These are the activations of a small neural network, seen along a few directions. Each row is one input.
In each table, some parts of the input vary, and every possible input appears once, in random order.
Descriptions start from the smaller parts, as in this example, which fits no table here: one of 6 places along a line, together with either a single point or one of 9 places along a line or (one of 2 separate values, together with one of 8 places around a ring).
Shared parts are said once, and a part with two or three values counts as separate values.

Other details of the inputs vary at random and push rows far along two fixed directions, the same in every table; ignore that.

A family of inputs:
r1: 5.925,-0.435,-1.706,-1.823,-3.377,-2.684,-6.723,-1.760,-0.539,-0.649,-1.478
r2: 5.304,-0.267,-1.448,-0.686,-1.023,0.595,-3.612,0.171,1.074,-0.985,-1.139
r3: 5.141,-1.277,-2.273,-0.534,-1.741,0.519,-2.492,-0.663,-0.533,-0.488,-2.249
r4: -1.932,-0.591,0.176,0.585,0.929,2.141,5.187,1.022,-1.030,0.992,-0.236
r5: 0.127,0.016,0.467,-0.572,-0.434,-0.673,0.015,-0.107,-0.115,0.333,0.667
r6: -1.831,-0.307,-0.713,0.913,1.189,-0.290,0.722,-1.051,-0.419,-0.984,-0.854
r7: 1.656,-0.764,-1.201,0.636,0.656,2.430,2.377,0.559,0.144,0.405,-1.132
r8: 1.782,-0.701,-1.045,0.807,1.014,2.760,2.073,1.119,0.851,0.020,-0.660
r9: -1.433,-0.237,-0.681,1.391,2.355,2.144,2.404,0.366,0.529,-1.180,-1.390
r10: -6.545,2.509,4.499,-0.996,-1.288,-6.024,-4.002,-1.261,-0.182,0.131,3.834
r11: 0.085,-0.546,-0.321,0.796,1.499,2.750,3.307,1.410,0.716,0.349,0.033
r12: 5.906,-0.251,-1.491,-1.799,-2.802,-2.492,-6.968,-1.652,0.234,-0.638,-0.978
r13: -2.100,-1.500,-1.113,1.992,0.803,2.577,2.576,-0.434,-1.196,0.142,-1.706
r14: 5.381,-0.441,-1.479,-0.793,-0.941,0.705,-3.728,0.166,1.078,-1.018,-1.118
r15: -0.353,-1.650,-1.631,2.313,1.162,2.918,1.291,-0.505,-0.300,-0.282,-1.955
r16: -9.632,1.918,3.472,-0.330,0.539,-4.502,2.852,-1.031,-1.888,0.430,2.942
r17: -3.264,-0.321,-0.412,1.891,2.917,1.986,4.036,0.322,0.290,-0.640,-0.722
r18: -1.605,-0.113,0.273,0.929,1.982,2.760,4.683,1.700,0.516,0.820,0.564
r19: 0.197,0.184,-0.072,0.507,1.411,2.799,2.968,1.710,0.743,0.382,-0.156
r20: 5.457,-1.184,-2.234,-0.325,-1.179,0.886,-2.643,-0.563,0.371,-0.608,-1.871
r21: 1.491,0.576,0.267,-0.771,-0.851,-1.461,-2.407,-0.059,0.706,0.014,0.843
r22: 0.040,-0.061,0.163,-0.763,-0.978,-0.837,0.070,-0.218,-1.065,0.578,0.009
r23: -4.242,2.463,3.997,-2.535,-2.171,-6.721,-3.157,-1.119,-0.713,1.022,4.240
r24: -4.250,2.843,4.093,-2.232,-1.669,-6.309,-3.134,-0.518,0.023,0.926,4.560
r25: 0.190,-0.002,-0.090,0.474,1.462,2.905,3.012,1.769,0.694,0.276,-0.079
r26: -1.931,-0.314,0.097,0.561,0.920,2.074,5.081,0.993,-1.043,1.247,-0.390
r27: 1.567,0.989,0.556,-0.987,-0.835,-1.190,-2.429,0.307,0.751,-0.170,0.763
r28: -1.131,-0.538,-0.149,1.351,0.451,0.235,-1.357,-0.674,0.303,-0.425,-0.338
Each input here is: one of 4 places along a line, together with either one of 2 separate values or one of 5 places around a ring.
Changing only the place on the line of 4 turns r15 into r28. The same change can be made to r20. Which row results?
> r8
Change only the place on the line of 4 in r21. List by row number the other rows that result.
> r1, r7, r27
Change only the choice among 2 separate values in r10. List by row number the other rows that result.
> r9
Change only the choice among 2 separate values in r13. List by row number the other rows that result.
> r16

A family of inputs:
r29: -7.033,1.047,2.250,0.247,0.465,-2.139,7.169,-0.633,-2.396,1.854,1.546
r30: -3.273,2.206,1.395,-0.879,-1.125,-5.942,-6.932,-2.244,0.156,-1.145,1.447
r31: -1.031,1.149,0.968,-2.790,-3.301,-7.075,-4.379,-3.010,-2.472,1.133,1.559
r32: -5.791,1.297,3.414,-0.188,2.581,-0.522,5.605,1.885,1.140,1.887,5.099
r33: 3.947,-1.842,-2.134,1.852,2.790,5.519,4.894,1.777,2.511,-0.466,-0.794
r34: 1.911,-2.274,-4.137,1.384,1.208,4.423,5.988,0.181,-1.761,0.778,-3.672
r35: -1.011,3.215,3.360,-1.169,-1.812,-4.994,-6.616,-0.694,1.741,-0.303,2.967
r36: -4.051,-1.910,3.426,2.298,-3.566,0.429,-3.157,-0.589,-1.265,3.715,3.260
r37: 6.545,-2.301,-4.159,-0.198,-0.002,-0.398,-5.292,-2.288,0.906,-2.107,-2.149
r38: 6.706,-2.153,-4.234,0.338,-0.338,-0.767,-5.344,-2.132,1.114,-2.877,-2.510
r39: -7.141,1.094,1.893,0.326,0.430,-2.182,6.905,-0.132,-2.644,1.901,1.565
r40: -2.941,2.293,2.018,-0.411,-1.189,-6.083,-6.609,-2.785,0.449,-1.615,1.227
r41: -5.482,1.825,3.089,-1.074,-0.079,-0.855,6.920,2.035,-1.369,3.585,3.684
r42: -4.505,-2.322,2.289,1.966,-4.622,-3.402,-7.317,-3.687,-2.396,2.081,1.923
r43: -6.522,2.170,4.319,-1.200,1.049,0.545,5.314,2.912,-0.859,1.479,3.111
r44: 0.770,-1.957,-2.831,1.190,2.249,5.773,4.557,1.015,-1.269,-1.335,-4.199
r45: 0.915,-2.103,-2.431,1.293,2.249,5.516,4.612,0.799,-1.000,-1.490,-4.538
r46: 2.568,-2.762,-3.664,2.534,3.110,4.298,4.182,-0.430,1.159,-1.804,-2.726
r47: -2.341,1.841,2.461,-2.562,-2.905,-6.399,-5.623,-2.166,-1.598,-2.189,0.770
r48: 8.045,-0.753,-2.159,-1.312,-2.964,0.272,-2.529,-0.470,-0.009,0.609,-1.767
r49: -6.352,2.025,4.705,-1.116,1.014,0.345,5.451,2.768,-0.582,1.331,2.794
r50: -7.244,2.751,3.589,0.965,2.342,0.510,4.089,2.473,1.164,1.586,3.415
r51: -0.112,2.735,3.773,-3.426,-3.599,-5.290,-5.896,-0.064,-0.228,-0.865,2.530
r52: -6.584,2.290,4.002,-1.186,0.737,0.453,5.270,3.197,-0.829,1.103,2.987
r53: 0.408,-1.806,-3.083,1.261,2.037,5.673,4.704,1.310,-1.258,-1.641,-4.211
r54: 5.020,-1.143,-3.026,-0.653,-1.773,0.122,-4.944,-1.136,-1.022,-3.278,-4.227
r55: 1.652,-0.645,-1.192,2.643,3.412,6.747,3.957,2.386,2.305,0.434,-2.088
r56: 3.377,-1.860,-2.659,1.422,2.910,5.639,4.782,2.390,2.150,0.036,-0.471
r57: -7.709,0.544,1.635,0.680,2.889,-1.627,5.515,0.086,-0.132,0.281,3.194
r58: 3.750,-1.831,-2.442,1.910,2.847,5.546,4.782,2.345,2.324,-0.381,-0.770
r59: 6.691,-0.207,-1.450,-1.449,-2.270,1.432,-4.515,1.253,0.320,-1.806,-2.301
r60: 0.818,1.427,2.711,-2.728,-1.657,-5.976,-5.628,-0.969,1.774,0.149,4.320
r61: 3.488,-1.540,-2.236,0.631,1.081,5.893,6.741,2.130,-0.502,2.603,-1.734
r62: 5.821,0.238,-1.855,0.775,-0.486,1.582,-5.471,0.546,2.321,-1.291,-1.894
r63: -8.731,1.607,2.808,1.771,3.178,-0.607,4.152,-0.082,0.139,0.484,1.421
r64: -0.958,2.943,2.961,-1.703,-1.537,-4.723,-7.138,-0.457,1.396,0.427,3.175
r65: 6.457,-1.903,-3.624,-0.982,-2.156,-0.993,-3.446,-2.641,-1.383,-0.135,-3.611
r66: 4.416,-0.894,-3.321,0.839,0.264,0.638,-6.107,-1.934,0.846,-1.932,-3.372
r67: 8.001,-0.757,-2.498,-1.292,-3.011,0.243,-2.841,0.073,-0.213,0.661,-1.776
r68: -3.075,2.314,1.699,-0.356,-1.213,-6.142,-6.863,-2.306,0.264,-1.557,1.210
r69: 8.015,-1.068,-2.045,-1.764,-2.626,0.238,-2.803,-0.391,-0.071,1.253,-1.710
r70: 2.563,-2.981,-3.585,2.114,3.391,4.278,3.864,-0.321,1.080,-1.154,-2.685
Changing only one part turns r43 into r44. The same change can be made to r62. Which row results?
> r68
Changing only one part turns r54 into r59. The same change can be made to r40. Which row results?
> r35
Describe the family of inputs behind these rows.
> one of 2 separate values, together with either a single point or (one of 4 separate values, together with one of 5 places around a ring)
Start at r33 and move only the place on the ring of 5, one step at a time. The first step leads to r58. Which rows follow, in order?
> r56, r32, r60

A family of inputs:
r71: 5.085,-1.918,-2.954,0.258,-2.194,2.094,-1.852,-0.489,-1.286,2.409,-2.467
r72: 0.716,0.885,2.898,-3.466,-1.152,-4.582,-4.597,0.531,1.654,-0.675,5.080
r73: 3.784,-1.528,-3.740,0.975,0.639,0.923,-1.993,-2.107,-0.595,-0.911,-4.338
r74: 4.136,-1.920,-3.104,0.576,-0.366,1.468,-1.662,-2.081,-0.549,-0.058,-3.888
r75: -3.073,-0.020,-1.960,3.258,3.881,2.007,2.370,-0.221,1.497,-1.967,-1.285
r76: -4.438,5.527,5.776,-1.648,-0.147,-4.408,-0.842,2.177,2.357,1.374,5.346
r77: -5.461,1.477,2.718,-1.793,-1.609,-6.362,-0.383,-1.914,-2.611,-0.723,1.528
r78: 4.675,-2.116,-2.865,2.514,0.191,2.633,-2.838,-1.498,1.661,-1.305,-3.248
r79: 0.143,1.909,2.043,-0.540,1.825,3.935,2.508,4.198,2.035,-0.095,0.846
r80: -0.913,3.014,1.450,-0.813,1.909,2.096,5.450,3.082,0.894,2.187,0.528
r81: -0.019,1.094,-0.899,-2.589,-2.457,-6.555,-6.007,-2.898,-1.735,-2.845,-0.624
r82: 1.822,0.052,0.931,-2.868,-5.788,-5.216,-5.446,-1.370,-2.804,1.405,1.278
r83: -3.213,-0.533,0.912,2.888,0.494,3.099,4.264,1.639,0.144,3.018,1.462
r84: 3.527,-2.682,-1.807,1.059,-0.043,3.320,-3.300,-0.659,0.735,-2.093,-2.928
r85: 2.471,-1.666,-3.548,1.178,1.804,2.407,-4.071,-0.652,1.070,-4.067,-3.461
r86: 3.238,-0.956,-4.917,0.705,1.466,0.689,-2.390,-2.122,-0.173,-2.135,-4.437
r87: -3.943,-1.131,1.734,1.424,0.159,3.720,3.366,2.233,-0.680,2.121,1.594
r88: 1.449,1.569,1.612,-3.957,-1.487,-6.328,-2.899,-0.947,0.696,1.192,4.090
r89: 1.480,2.236,0.935,-1.816,0.051,1.804,4.729,3.212,-0.128,0.487,-0.289
r90: 2.034,-1.767,-1.611,-0.172,-1.231,0.953,1.444,-1.050,-1.822,-0.761,-2.864
r91: -6.562,1.763,4.489,-2.048,-3.021,-5.802,1.177,-1.084,-3.176,1.687,3.819
r92: 3.084,-2.256,-2.381,1.455,0.969,2.717,-3.683,-0.660,0.656,-2.894,-3.379
r93: -3.613,-0.319,0.523,1.299,1.003,1.842,5.242,-0.076,-1.597,2.706,0.167
r94: -0.554,0.198,0.836,0.731,3.033,1.635,5.674,2.208,2.832,0.945,3.340
r95: 1.273,0.748,1.118,-0.022,-3.140,-4.310,-7.966,-2.417,0.624,0.287,1.892
r96: -2.240,-1.394,0.786,1.799,0.953,4.171,2.370,1.108,-0.217,0.424,0.255
r97: -0.287,-0.119,0.750,-1.981,0.781,0.061,7.176,1.910,-0.426,0.702,2.366
r98: -4.600,-0.149,0.274,3.593,3.479,1.988,4.160,-0.052,0.944,-0.415,-0.385
Changing only one part turns r82 into r83. The same change can be made to r89. Which row results?
> r76
Describe the family of inputs behind these rows.
> one of 4 places along a line, together with either one of 2 separate values or one of 5 places along a line
Change only the choice among 2 separate values in r89. List by row number the other rows that result.
> r97
Change only the place on the line of 5 in r90. List by row number the other rows that result.
> r77, r81, r82, r91
